A small network was trained on invented records. Each row is its activation on one of them, seen along a few directions.
After each row come some of the record's fields: Dil, Gosed, Mot, Perip, Kom, Rozi, Pozi.
A field that a record lacks is written missing.
The largest differences between rows may come from other fields.
(in the rows, 500 means zero)
Random noise pushes rows far along 13 fixed directions. That doesn't count. These rows show it; they differ only by the noise:
[605 415 536 486 670 618 534 561 480 563 550 464 400 484 339 596 472 475
 524 405 572 493 599 477 583 519]
[460 548 507 627 551 377 312 419 518 288 488 537 439 453 594 406 496 468
 655 540 395 398 384 404 385 352]
[450 563 367 465 413 573 532 562 168 483 465 441 475 506 575 255 557 576
 447 507 683 490 377 583 433 421]
[600 667 473 546 362 470 824 676 138 524 593 362 487 471 615 501 478 577
 462 519 617 616 546 592 485 403]
[393 462 559 523 475 602 422 339 563 575 616 500 616 553 513 492 396 441
 620 531 354 373 538 514 474 370]
[781 616 503 521 759 165 377 524 379 392 524 380 487 564 653 573 407 382
 458 447 444 528 314 518 441 237]
[668 489 415 572 537 549 554 599 297 444 395 472 454 377 401 378 566 580
 539 436 702 494 419 367 409 432]
[710 473 504 504 470 547 650 521 346 528 486 474 694 454 510 549 410 521
 553 507 657 571 431 427 478 249]
[546 385 473 405 486 611 481 590 517 585 448 445 424 498 475 485 608 520
 406 666 506 620 617 418 714 574]
[646 376 620 473 627 705 453 593 656 571 664 503 454 501 484 548 460 351
 383 424 306 408 595 412 558 390]
[546 589 300 708 468 409 345 471 404 483 376 389 380 408 457 261 527 618
 658 478 434 452 542 272 362 467]
[598 413 390 500 758 606 285 367 641 681 411 520 531 547 417 534 327 507
 531 278 529 482 492 432 519 402]
[246 515 434 369 388 589 518 184 540 664 464 531 644 619 525 581 406 544
 680 683 551 567 634 652 701 620]
[485 630 490 500 564 525 537 562 408 572 557 473 283 622 659 575 445 535
 370 393 552 539 500 691 562 560]
[688 465 457 554 624 457 430 546 509 543 597 384 627 438 523 473 336 412
 546 433 298 530 586 329 476 158]

[551 457 538 556 535 378 502 533 626 545 488 472 694 423 542 531 524 503
 493 556 348 534 458 386 456 320] | Dil is y3, Gosed is missing, Mot is missing, Perip is missing, Kom is u2, Rozi is m2, Pozi is t4
[483 516 408 446 527 472 507 609 381 409 571 436 502 483 495 340 494 477
 490 417 529 534 488 554 468 367] | Dil is y5, Gosed is missing, Mot is missing, Perip is missing, Kom is u2, Rozi is m3, Pozi is t5
[437 522 260 452 718 544 411 578 643 415 420 596 374 327 500 482 326 495
 495 247 481 687 751 394 623 570] | Dil is y2, Gosed is v2, Mot is g2, Perip is f1, Kom is missing, Rozi is missing, Pozi is missing
[400 489 556 534 413 551 523 435 472 563 572 483 465 594 496 595 345 565
 650 481 573 542 568 541 547 445] | Dil is y4, Gosed is missing, Mot is missing, Perip is missing, Kom is missing, Rozi is missing, Pozi is missing
[709 655 401 451 500 357 485 389 755 613 393 552 601 588 817 598 380 478
 361 489 318 630 514 439 579 469] | Dil is y2, Gosed is v1, Mot is g1, Perip is f1, Kom is u2, Rozi is m2, Pozi is t4
[569 647 555 542 314 464 516 399 450 432 468 576 492 586 727 529 457 525
 481 541 551 454 331 556 401 466] | Dil is y4, Gosed is missing, Mot is missing, Perip is missing, Kom is missing, Rozi is missing, Pozi is missing
[671 640 634 494 428 489 747 601 491 326 561 590 353 442 547 545 730 390
 398 587 516 415 458 502 477 729] | Dil is y1, Gosed is missing, Mot is missing, Perip is missing, Kom is missing, Rozi is missing, Pozi is missing
[550 390 497 345 478 607 448 649 364 497 643 427 513 585 518 457 377 431
 375 502 551 610 533 552 599 248] | Dil is y2, Gosed is v1, Mot is g1, Perip is f2, Kom is missing, Rozi is missing, Pozi is missing
[404 492 571 605 487 619 442 481 515 439 503 612 406 485 478 393 591 538
 512 383 516 257 332 509 294 553] | Dil is y4, Gosed is missing, Mot is missing, Perip is missing, Kom is u2, Rozi is m2, Pozi is t6
[723 629 493 654 351 486 741 535 542 588 545 464 611 394 600 569 442 507
 511 477 304 527 624 321 426 380] | Dil is y3, Gosed is missing, Mot is missing, Perip is missing, Kom is u2, Rozi is m3, Pozi is t3
[597 505 476 275 360 593 552 487 315 425 579 450 475 626 583 422 480 363
 480 661 588 513 533 539 637 425] | Dil is y2, Gosed is v1, Mot is g1, Perip is f2, Kom is u1, Rozi is missing, Pozi is missing
[424 468 377 561 559 471 260 519 496 386 454 515 411 467 537 396 375 524
 573 414 494 546 474 443 489 342] | Dil is y3, Gosed is missing, Mot is missing, Perip is missing, Kom is u2, Rozi is m1, Pozi is t2
[536 381 633 420 469 555 617 501 628 266 489 698 619 373 508 583 570 421
 632 658 611 533 463 402 587 405] | Dil is y5, Gosed is missing, Mot is missing, Perip is missing, Kom is missing, Rozi is missing, Pozi is missing
[595 547 465 429 363 429 383 395 579 606 461 433 566 672 721 553 428 478
 442 684 397 627 533 480 632 418] | Dil is y5, Gosed is missing, Mot is missing, Perip is missing, Kom is u1, Rozi is missing, Pozi is missing
[464 597 367 518 545 483 456 484 701 378 392 622 480 319 663 313 620 471
 422 507 279 491 554 384 458 588] | Dil is y5, Gosed is missing, Mot is missing, Perip is missing, Kom is u1, Rozi is missing, Pozi is missing
[578 469 555 494 550 483 644 311 631 666 443 510 718 438 386 633 520 481
 581 609 433 457 570 465 530 626] | Dil is y4, Gosed is missing, Mot is missing, Perip is missing, Kom is u1, Rozi is missing, Pozi is missing
[654 636 539 682 531 255 571 491 376 637 539 280 490 488 303 483 629 518
 487 482 305 302 532 500 260 690] | Dil is y2, Gosed is v1, Mot is g1, Perip is f1, Kom is u2, Rozi is m2, Pozi is t6
[770 696 457 500 559 397 527 423 609 451 638 482 434 538 622 567 381 307
 509 387 256 448 605 439 498 445] | Dil is y1, Gosed is missing, Mot is missing, Perip is missing, Kom is u2, Rozi is m3, Pozi is t3
[415 509 356 269 600 479 557 589 364 344 570 480 414 464 519 423 479 415
 571 525 586 642 645 560 719 453] | Dil is y3, Gosed is missing, Mot is missing, Perip is missing, Kom is u2, Rozi is m2, Pozi is t4
[666 679 474 472 361 482 775 407 419 539 558 463 648 482 563 518 458 418
 527 491 429 450 559 507 442 502] | Dil is y3, Gosed is missing, Mot is missing, Perip is missing, Kom is u2, Rozi is m3, Pozi is t3
[422 442 465 421 500 500 601 736 456 385 491 507 408 358 436 424 680 537
 400 571 566 658 585 516 579 622] | Dil is y5, Gosed is missing, Mot is missing, Perip is missing, Kom is missing, Rozi is missing, Pozi is missing
[362 672 567 688 585 502 702 616 439 421 599 633 473 446 715 679 290 581
 455 219 557 566 438 678 381 344] | Dil is y2, Gosed is v1, Mot is g2, Perip is f2, Kom is u2, Rozi is m3, Pozi is t5
[602 527 626 458 381 488 627 438 602 711 557 449 607 616 572 641 535 444
 327 590 364 466 535 582 540 618] | Dil is y2, Gosed is v1, Mot is g1, Perip is f1, Kom is u2, Rozi is m1, Pozi is t2
[574 340 580 534 458 575 455 425 565 590 502 468 660 447 277 482 561 460
 575 549 459 358 504 374 437 497] | Dil is y4, Gosed is missing, Mot is missing, Perip is missing, Kom is u2, Rozi is m1, Pozi is t2
[748 395 385 560 685 531 360 611 484 624 363 412 512 425 342 341 534 525
 364 321 530 431 402 321 348 416] | Dil is y2, Gosed is v1, Mot is g1, Perip is f1, Kom is u1, Rozi is missing, Pozi is missing
[713 606 485 479 498 499 640 566 342 560 523 475 641 553 611 473 427 529
 343 329 627 513 323 591 362 320] | Dil is y4, Gosed is missing, Mot is missing, Perip is missing, Kom is u2, Rozi is m2, Pozi is t4
[566 583 395 440 568 299 450 503 376 545 515 364 531 505 530 377 544 450
 436 560 380 529 526 516 489 503] | Dil is y1, Gosed is missing, Mot is missing, Perip is missing, Kom is missing, Rozi is missing, Pozi is missing
[510 400 689 441 522 544 479 508 479 598 581 469 582 607 454 563 573 440
 403 562 523 410 395 603 494 438] | Dil is y5, Gosed is missing, Mot is missing, Perip is missing, Kom is missing, Rozi is missing, Pozi is missing
[482 504 480 547 584 438 581 620 498 269 481 546 223 377 443 608 473 554
 711 492 644 653 650 406 682 539] | Dil is y3, Gosed is missing, Mot is missing, Perip is missing, Kom is u2, Rozi is m3, Pozi is t5
[379 469 306 598 308 569 303 478 539 541 397 427 388 469 441 329 477 625
 599 575 385 555 728 295 564 610] | Dil is y2, Gosed is v2, Mot is g2, Perip is f1, Kom is u2, Rozi is m3, Pozi is t3
[641 419 543 418 491 616 609 443 628 425 455 654 823 321 531 469 505 350
 526 589 437 458 420 316 477 291] | Dil is y3, Gosed is missing, Mot is missing, Perip is missing, Kom is missing, Rozi is missing, Pozi is missing
[639 639 446 576 479 196 448 508 419 479 418 412 541 567 701 419 548 549
 431 574 430 540 279 487 374 366] | Dil is y1, Gosed is missing, Mot is missing, Perip is missing, Kom is u2, Rozi is m2, Pozi is t4
[507 542 427 618 467 528 449 449 697 637 364 545 455 505 576 639 318 653
 564 406 520 669 612 394 588 509] | Dil is y3, Gosed is missing, Mot is missing, Perip is missing, Kom is missing, Rozi is missing, Pozi is missing
[545 602 336 600 620 365 490 491 421 684 402 351 443 502 398 444 503 642
 480 335 501 552 558 526 438 625] | Dil is y4, Gosed is missing, Mot is missing, Perip is missing, Kom is u2, Rozi is m3, Pozi is t3
[495 505 432 541 593 503 714 764 215 544 693 310 520 356 390 420 443 527
 489 356 479 596 677 524 479 288] | Dil is y3, Gosed is missing, Mot is missing, Perip is missing, Kom is u2, Rozi is m3, Pozi is t3
[410 439 491 710 561 471 169 512 489 495 535 379 361 560 476 406 343 572
 665 380 415 433 486 390 386 247] | Dil is y4, Gosed is missing, Mot is missing, Perip is missing, Kom is u1, Rozi is missing, Pozi is missing
[493 464 726 555 494 494 596 480 506 501 660 425 457 511 311 644 597 424
 606 607 421 334 577 566 480 628] | Dil is y5, Gosed is missing, Mot is missing, Perip is missing, Kom is u1, Rozi is missing, Pozi is missing
[448 622 386 670 307 513 601 505 354 764 479 367 540 518 593 369 431 659
 494 447 416 497 589 484 409 445] | Dil is y4, Gosed is missing, Mot is missing, Perip is missing, Kom is u2, Rozi is m1, Pozi is t1
[445 495 352 379 672 650 515 428 551 461 442 668 527 425 473 470 345 484
 559 219 687 530 510 540 509 458] | Dil is y4, Gosed is missing, Mot is missing, Perip is missing, Kom is missing, Rozi is missing, Pozi is missing
[403 480 402 662 508 473 174 480 564 566 467 449 396 558 591 369 375 609
 562 410 346 469 486 386 426 329] | Dil is y3, Gosed is missing, Mot is missing, Perip is missing, Kom is u2, Rozi is m2, Pozi is t6

Here are new rows. What are their fields?
[435 494 456 654 601 491 503 516 600 656 394 535 637 380 529 557 445 588
 428 416 416 533 499 454 403 483] | Dil is y2, Gosed is v1, Mot is g2, Perip is f1, Kom is u1, Rozi is missing, Pozi is missing
[533 338 777 499 546 411 537 543 549 389 569 470 468 544 389 738 638 430
 618 715 546 494 450 504 591 521] | Dil is y5, Gosed is missing, Mot is missing, Perip is missing, Kom is u1, Rozi is missing, Pozi is missing
[506 493 411 470 523 467 433 431 612 526 311 558 443 494 496 511 526 548
 529 554 576 593 514 424 609 662] | Dil is y4, Gosed is missing, Mot is missing, Perip is missing, Kom is missing, Rozi is missing, Pozi is missing
[534 474 506 445 540 333 608 547 224 450 581 313 721 379 314 465 533 403
 614 648 465 533 551 503 470 389] | Dil is y3, Gosed is missing, Mot is missing, Perip is missing, Kom is missing, Rozi is missing, Pozi is missing
[761 639 513 698 460 387 416 430 522 529 389 466 278 590 466 574 484 548
 531 451 501 414 471 365 394 624] | Dil is y2, Gosed is v1, Mot is g1, Perip is f2, Kom is missing, Rozi is missing, Pozi is missing
[435 424 741 594 470 557 627 612 456 365 658 520 493 395 317 468 720 480
 562 564 475 308 444 488 356 569] | Dil is y1, Gosed is missing, Mot is missing, Perip is missing, Kom is u2, Rozi is m2, Pozi is t4
[431 658 386 495 356 471 613 390 353 357 301 643 540 418 540 489 505 598
 568 538 756 563 409 567 439 698] | Dil is y2, Gosed is v2, Mot is g2, Perip is f1, Kom is missing, Rozi is missing, Pozi is missing
[248 579 424 615 521 350 677 636 408 306 542 516 604 244 587 353 562 602
 602 459 440 620 529 517 382 326] | Dil is y5, Gosed is missing, Mot is missing, Perip is missing, Kom is u2, Rozi is m3, Pozi is t3
[504 502 609 414 387 358 622 541 536 282 621 440 543 347 457 522 631 328
 625 821 261 549 736 379 632 558] | Dil is y4, Gosed is missing, Mot is missing, Perip is missing, Kom is missing, Rozi is missing, Pozi is missing
[488 357 635 555 422 564 268 482 708 467 417 597 550 540 606 470 578 514
 417 570 426 433 297 388 409 376] | Dil is y5, Gosed is missing, Mot is missing, Perip is missing, Kom is missing, Rozi is missing, Pozi is missing
[145 461 442 488 463 644 474 429 443 448 524 579 559 434 539 300 498 498
 591 547 445 399 505 586 448 469] | Dil is y2, Gosed is v1, Mot is g1, Perip is f1, Kom is u1, Rozi is missing, Pozi is missing
[289 531 565 462 609 358 383 425 590 359 629 494 503 536 593 487 526 385
 548 572 315 457 492 641 501 465] | Dil is y5, Gosed is missing, Mot is missing, Perip is missing, Kom is u1, Rozi is missing, Pozi is missing
[228 495 509 506 600 490 307 397 605 679 329 624 561 686 761 526 458 658
 305 408 639 536 160 763 459 439] | Dil is y4, Gosed is missing, Mot is missing, Perip is missing, Kom is missing, Rozi is missing, Pozi is missing
[716 371 456 442 698 444 416 383 648 561 239 594 726 473 488 649 426 513
 479 520 642 626 329 402 556 402] | Dil is y2, Gosed is v1, Mot is g1, Perip is f1, Kom is u1, Rozi is missing, Pozi is missing
[273 572 358 567 729 185 426 404 437 288 507 433 612 274 404 320 502 436
 753 528 246 490 605 453 403 419] | Dil is y2, Gosed is v1, Mot is g1, Perip is f2, Kom is u2, Rozi is m3, Pozi is t3
[264 355 606 466 481 539 294 564 333 606 606 370 479 679 525 438 474 516
 459 573 495 476 396 655 524 328] | Dil is y4, Gosed is missing, Mot is missing, Perip is missing, Kom is missing, Rozi is missing, Pozi is missing
[384 381 787 394 453 500 398 435 444 512 588 488 630 678 464 544 670 381
 332 717 535 297 225 702 439 513] | Dil is y2, Gosed is v1, Mot is g2, Perip is f2, Kom is missing, Rozi is missing, Pozi is missing
[416 597 526 595 366 387 609 442 347 437 511 484 562 531 576 702 274 598
 690 507 661 641 520 581 489 405] | Dil is y2, Gosed is v2, Mot is g2, Perip is f1, Kom is missing, Rozi is missing, Pozi is missing
[600 515 499 433 546 304 448 450 402 697 558 266 657 636 483 491 486 436
 452 605 385 527 524 542 535 401] | Dil is y4, Gosed is missing, Mot is missing, Perip is missing, Kom is missing, Rozi is missing, Pozi is missing
[414 525 327 565 374 694 527 210 674 546 323 735 756 445 581 458 310 666
 730 357 702 544 434 424 400 404] | Dil is y1, Gosed is missing, Mot is missing, Perip is missing, Kom is u1, Rozi is missing, Pozi is missing
